Each row below holds a small network's activations on one input, seen along a few directions.
Each table varies a few parts of the input and shows all the possible inputs, shuffled.
A made-up example of a description, with smaller parts first: one of 2 separate values, together with either a single point or one of 11 places along a line or (one of 4 places along a line, together with one of 5 places around a ring).
Shared parts are said once, and a part with two or three values counts as separate values.
(in the rows, 128 means zero)

A family of inputs:
r1: [176 169 177 155  98 111 180 151 125 124 164 184 170 198]
r2: [115 154  88  69 172 151 108  94 129 144 140 106 144 216]
r3: [185  16  99 143 102  80  97 200 124  87 105 180  45  58]
r4: [ 69 123 179 235 164 148 127 203 193 168 224 156 154 137]
r5: [184  68 203  37  74  95 103 122  79  92  31 155 148  95]
r6: [ 33 172  87 139 175 186 110  55 198 220 193 109 144 118]
r7: [ 90 138 206 178 142 126 178 137 147 164 206 207 230 173]
r8: [151 125 196  71 163  83 130 110 127 140 155 130 164 222]
r9: [ 90 229  68 148 105 158  81  68 139 154 147  91 132 133]
r10: [ 84 150 251 129 159 134 154  80 163 171 149 159 242 186]
r11: [ 40 148 161 105 169 233 120  97 167 187 157  99 192 187]
r12: [224   5 150  77  84 108 148 160  88 108  92 180 102  88]
r13: [125 161  73 178 175 131 107 131 168 104 191 104  95 125]
r14: [162 122 109 210 153  85 130 184 172 124 194 147 110 163]
r15: [ 97 197  52 123  93 127 117  84  86 135  85  59  91  85]
r16: [181 133 163 133  86  82 215 161  69 105 103 155 124 153]
r17: [119 180  94  67 118 137 155 107  78 112  45  95 116 163]
r18: [156 102 219  64 113 106 158 144  69 120  84  61 128 167]
r19: [ 53 147 108 197 214 161 125 117 208 152 217 136 138 101]
r20: [140 130  59  88  51 168  63  83 107 126  40 104  85  13]
r21: [152 124  63 168 155 120 155 132 126  89 114  59  57  71]
r22: [171  56  66 120 117 142  88 140 137  72  86 119  43  10]
r23: [128 102  89  20  89 141  68 124  73  92  30 144 128  94]
r24: [147 122 111 216 100  59 157 188 102  79 118 132  89 116]
The inputs of r17 and r11 match in every part but one. If r15 is changed in the same way as r17 into r11, which row does it become?
Answer: r6
Describe the family of inputs behind these rows.
Answer: one of 4 places along a line, together with one of 6 places around a ring
Which other rows does r5 become when the place on the line of 4 takes its other values? List them by row number.
Answer: r8, r10, r18
Which other rows does r19 become when the place on the line of 4 takes its other values? List them by row number.
Answer: r13, r21, r22

A family of inputs:
r25: [ 48 179 142 175 181 145 130 113 179 175 191 213 241 138]
r26: [138 156  53 194 103 126 101 153 113 100 112  91  66 101]
r27: [142  67 121  27 122 115 160  89 100 138  50 145 114  51]
r28: [127 159  82  56 107 123 110  87  76  95  70  91 112 146]
r29: [ 32 249 158 200 190 131 180 106 213 106 127 189 193 192]
r30: [168  66 184  96  94 144  89 195 111  92 126 159 139 136]
r31: [168 112  70 177 123  80 187 137 113  98  93 116  50  60]
r32: [158  39 219 111  86  74 158 199  87 135 118 182 124  92]
r33: [132 141  78 158  91 176  43 153 159 127 131 120  69  65]
r34: [134  91 111  34 118 136 104  90 104 135  59 139 112  82]
r35: [ 70 228 115 198 176 150 187  97 151 145 196 195 208 192]
r36: [147 135  91  65 116 103 139  78  73 109  50 102 105 131]
r37: [109 138 102  26  92 175  55 101 113 123  90 115 125 104]
r38: [182 109 162 124  94 114 127 182  80  63 113 120 136 184]
r39: [ 96 111 157 145 171 165 144  78 193 224 249 115 160 176]
r40: [135 181  52 195  86 145  84 158 120 104 123  78  75 105]
r41: [ 92 196 108 172 184  93 162  98 167 168 228 134 213 198]
r42: [ 91 137 152 167 172 152 127  59 187 193 240 167 200 151]
r43: [ 95 168 160 135 238 110 169 144 176 205 209  17 146 217]
r44: [193 127 160 130  82 144 108 172  88  73 102  98 153 189]
r45: [ 23 199 202 177 188 152 138  84 236 112 153 210 205 129]
r46: [ 76  99 200 136 224 168 134 113 187 229 221  45 142 170]
r47: [164  40 194 112  95 111 112 195  98 114 109 171 132 124]
r48: [112 158 136 175 169 132 184  69 163 199 240  77 155 220]
r49: [126 116 107  38 106 158  67  92 109 136  68 127 117  99]
r50: [125 117  75 146 109 157  65 158 150 109 133 134  61  58]
r51: [137  54  83 151 123 113 155 154 137 119 100 146  66  10]
r52: [162 139  61 185 117 104 136 141 118  98 102 107  52  86]
r53: [177  83 172 141  95  80 148 183  67  85  97 132 128 173]
r54: [156 111 101  59 121  80 193  77  68 112  42 109 107 101]
r55: [180  90 196 125  90  43 199 187  64  94 119 150 113 139]
r56: [134 184  85  66  88 143  87  81  86 112  67  77 119 153]
r57: [146  92  82 154 118 136  99 149 149 122 111 144  56  40]
r58: [179  84 182 101  83 176  71 183 118 102 113 135 158 140]
The inputs of r32 and r55 match in every part but one. If r57 is changed in the same way as r32 into r55, which row does it become?
Answer: r52
Describe the family of inputs behind these rows.
Answer: one of 2 separate values, together with either one of 5 places along a line or (one of 3 separate values, together with one of 4 places along a line)
Which other rows does r25 become when the choice among 2 separate values takes its other values? List them by row number.
Answer: r35
Which other rows does r49 become when the choice among 3 separate values takes its other values? List them by row number.
Answer: r30, r50

A family of inputs:
r59: [143 115 197 223 157 122 118 201 196 168 221 117 126 188]
r60: [104 168 212 142 166 131 121 100 175 114 145 172 223 203]
r61: [195  35 160  37  75 104  95 182  66  82  64 145  95  80]
r62: [115 127 199  91 196 146 154 106 146 169 170  67 175 243]
r63: [217  58 145  61  64  77 127 180  52  49  60 134  75  99]
r64: [153  91  56  53  83 136  72 126  84  90  65 119  55  26]
r65: [112 166 188 115 131 164 161 112 108 184 157 136 222 244]
r66: [132  70  81  60  68 172  55 116  91 115  57 111  74  10]
r67: [183 147  36 136  61  86 131 137  31  33  36  72  41  55]
r68: [222  91 140 121  46  48 158 192  18  19  36  94  80 112]
r69: [ 63 226 106 155 172 161  99  49 196 122 146 144 187 146]
r70: [112 108 193 203 184 115 190 174 184 155 198 175 159 163]
r71: [112 151  67 241 150 149 116 138 191 200 239 112 109 132]
r72: [ 70 165  86 217 190 145 168 122 205 163 199 148 122 106]
r73: [ 49 190 102 198 166 132 150  86 206 181 139 186 153 113]
r74: [162   7 172  27  74 117  71 176  78  94  70 146 110  71]
r75: [ 87 139 210 172 165  99 176 134 175 159 161 214 188 159]
r76: [177 114  41  75  75 112 102 126  69  60  61 110  36  43]
r77: [ 71 223  81 128 137 195 139  60 129 191 158 109 185 187]
r78: [ 80 168  88 104 201 148 157  41 161 213 175  50 142 178]
Describe the family of inputs behind these rows.
Answer: one of 2 separate values, together with either one of 4 places along a line or one of 6 places along a line
The inputs of r63 and r76 match in every part but the choice among 2 separate values. If r70 is changed in the same way as r63 into r76, which row does it become?
Answer: r72
